Each row below holds a small network's activations on one input, seen along a few directions.
In each table, some parts of the input vary, and every possible input appears once, in random order.
A made-up example of a description, with smaller parts first: values(2) and (point or ring(11) or (line(4) and ring(8))).
Shared parts are said once, and a part with two or three values counts as separate values.

Other details of the inputs vary at random and push rows far along three fixed directions, the same in every table; ignore that.

Rows:
R1: [-29 -27  25   9  24  12   6  -5 -44   3  71 -48  -4 -12]
R2: [-23   6 -18  95 -39  70  45  27 -15 -17  73  31 -23   5]
R3: [-26 -28  20  -8  28  -1  -4   4 -27   8  50 -39   1 -10]
R4: [  8  -4  14 -37  42 -24   0 -53  -4  31  -9 -74   4 -17]
R5: [  4  -4  -3 -38  25 -28 -19 -22   6  22 -23 -23   8 -11]
R6: [ 25  29 -63  54 -22  66  29 -39  58  39  -9  -7 -12   2]
R7: [ -7 -12  -8  -5  27   5  -3 -24   1  32  19 -43   4  -8]
R8: [-10  26  11  42 -64   5  29  59 -29 -72  15  85  -9   6]
R9: [  7  20 -43  41 -29  46  10  -5  52  26  -9  17   7  17]
R10: [-13 -11  -2 -27  33 -14 -15 -15   5  28  -3 -37  14 -10]
R11: [ 27  33 -43  43 -34  30  21  -2  43   6 -22  41  -9   9]
R12: [ 39  15 -47  51 -16  73  49 -70  55  29   2 -33 -35  -7]
R13: [-13 -16  37  19  11  10  28 -11 -51 -19  56 -38   0  -7]
R14: [  3 -16 -32  73 -16  82  41  -7  29  12  49  -6 -20   2]
R15: [ -4  -3  32 -30  14 -27  -1 -12 -34 -14  16 -29  -2 -13]
R16: [  41  -15   -9  -34   12  -27  -49   -7   27  -19 -105   32    8   68]
R17: [ 27   6 -34  13  -7  34   9 -41  36  29  -5 -16 -15  -6]
R18: [ 14  23  14 -34 -26 -31 -13  42  -7 -36 -51  58   0  -3]
R19: [  6  13 -50  51   7  46  24 -30  38  48  18 -28 -14   2]
R20: [-57 -28  45  28  14 -13  -1  48 -55 -19  76 -11  22  10]
R21: [-21 -10  13 -40  31 -36 -31  -8  -8  27   2 -36  22   4]
R22: [-13  17  22  54 -51   5  38  61 -43 -70  29  69   0   9]
R23: [ 13  34 -23 -54 -11 -39 -36   7  32   7 -67  36   6  -4]
R24: [ 47  49 -56  13 -33  33  20 -48  69  21 -57   8 -19  -4]
R25: [  1 -12  33 -44  29 -37 -14 -11 -35   0   4 -38  -4 -18]
R26: [  6 -15  16   1  26   6  23 -41 -13   5  18 -53  -3 -12]
R27: [ 19  -1 -19  78 -30  71  52 -22  -2   4  42  -6 -19   0]
R28: [-25 -24  30 -50  36 -50 -35   9 -13   8  -6 -22  28   3]
R29: [  1   6   2 -73  42 -62 -42 -33  -3  37 -34 -42  15 -14]
R30: [-14   8  -5 -58  34 -61 -50 -12  21  41 -29 -32  13  -3]
R31: [-61 -44  58  28   7  12   6  50 -66 -31 101 -16  13   7]
R32: [-12 -35  38 -18  21  -6  -2   7 -27 -17  24 -15   0 -11]
R33: [ 43  42 -56  27 -19  20  19 -43  51  40 -47   2 -21  -3]
R34: [-17 -25  37 -17  20  -5  -6  11 -27 -13  26 -18   6 -11]
R35: [ 18  14   4 -36 -31 -35 -18  36  13 -38 -64  82  16   7]
R36: [ 36  41 -20 -25 -36 -21  -7  13  26 -11 -82  62   4   2]
R37: [ -4  -3  -9 -42  37 -15 -25 -21  22  37 -13 -42   3 -12]
R38: [ 19  41 -20 -36 -35 -46 -28  36  25 -23 -73  88   1   3]
R39: [-21  -8   2   4  42 -10  -2 -32 -17  38  35 -65  -1 -14]
R40: [  4  13 -43  15 -15  30  -6 -23  58  42 -14  -3  -1   7]
R41: [-36 -22  15  28  20   9  12  24 -31   1  66 -26  -6  -7]
R42: [ -5 -25  46 -61  38 -46 -19  -8 -37  -5  -9 -35  -3 -21]
R43: [-10 -12  43 -40  10 -47 -22  33 -42 -33   0  20  22  -3]
R44: [ 17  40   7 -42 -37 -65 -29  55  -6 -43 -66  86   1  -4]
R45: [ 33  30  -2 -30 -41 -34 -10  32  11 -37 -80  85   6   5]
R46: [-30 -16  22  48 -48  25  25  90 -38 -72  37  90  10  20]
R47: [-18  -6  33  48 -52  24  25  84 -40 -80  32  90  16  15]
R48: [-14 -18  10 -51  32 -33 -35 -11  12  27 -12 -34  11  -3]
R49: [ -5 -75  32  32  37  39  -7 -11 -34 -28  29 -34 -12  55]
R50: [ 27   9 -59  37  -6  62  20 -61  61  50  -3 -31 -27  -9]
Description of these inputs: values(2) and (point or (line(4) and line(6))).
The inputs of R31 and R21 match in every part but the values(2) part. If R48 is changed in the same way as R31 into R21, which row does it become?
> R28
The inputs of R49 and R16 match in every part but the values(2) part. If R32 is changed in the same way as R49 into R16, which row does it become?
> R35
Change only the values(2) part in R14. List by row number the other rows that result.
> R46
Change only the line(4) part in R39. List by row number the other rows that result.
> R5, R6, R29
Change only the line(6) part in R11. List by row number the other rows that result.
> R19, R20, R22, R33, R39
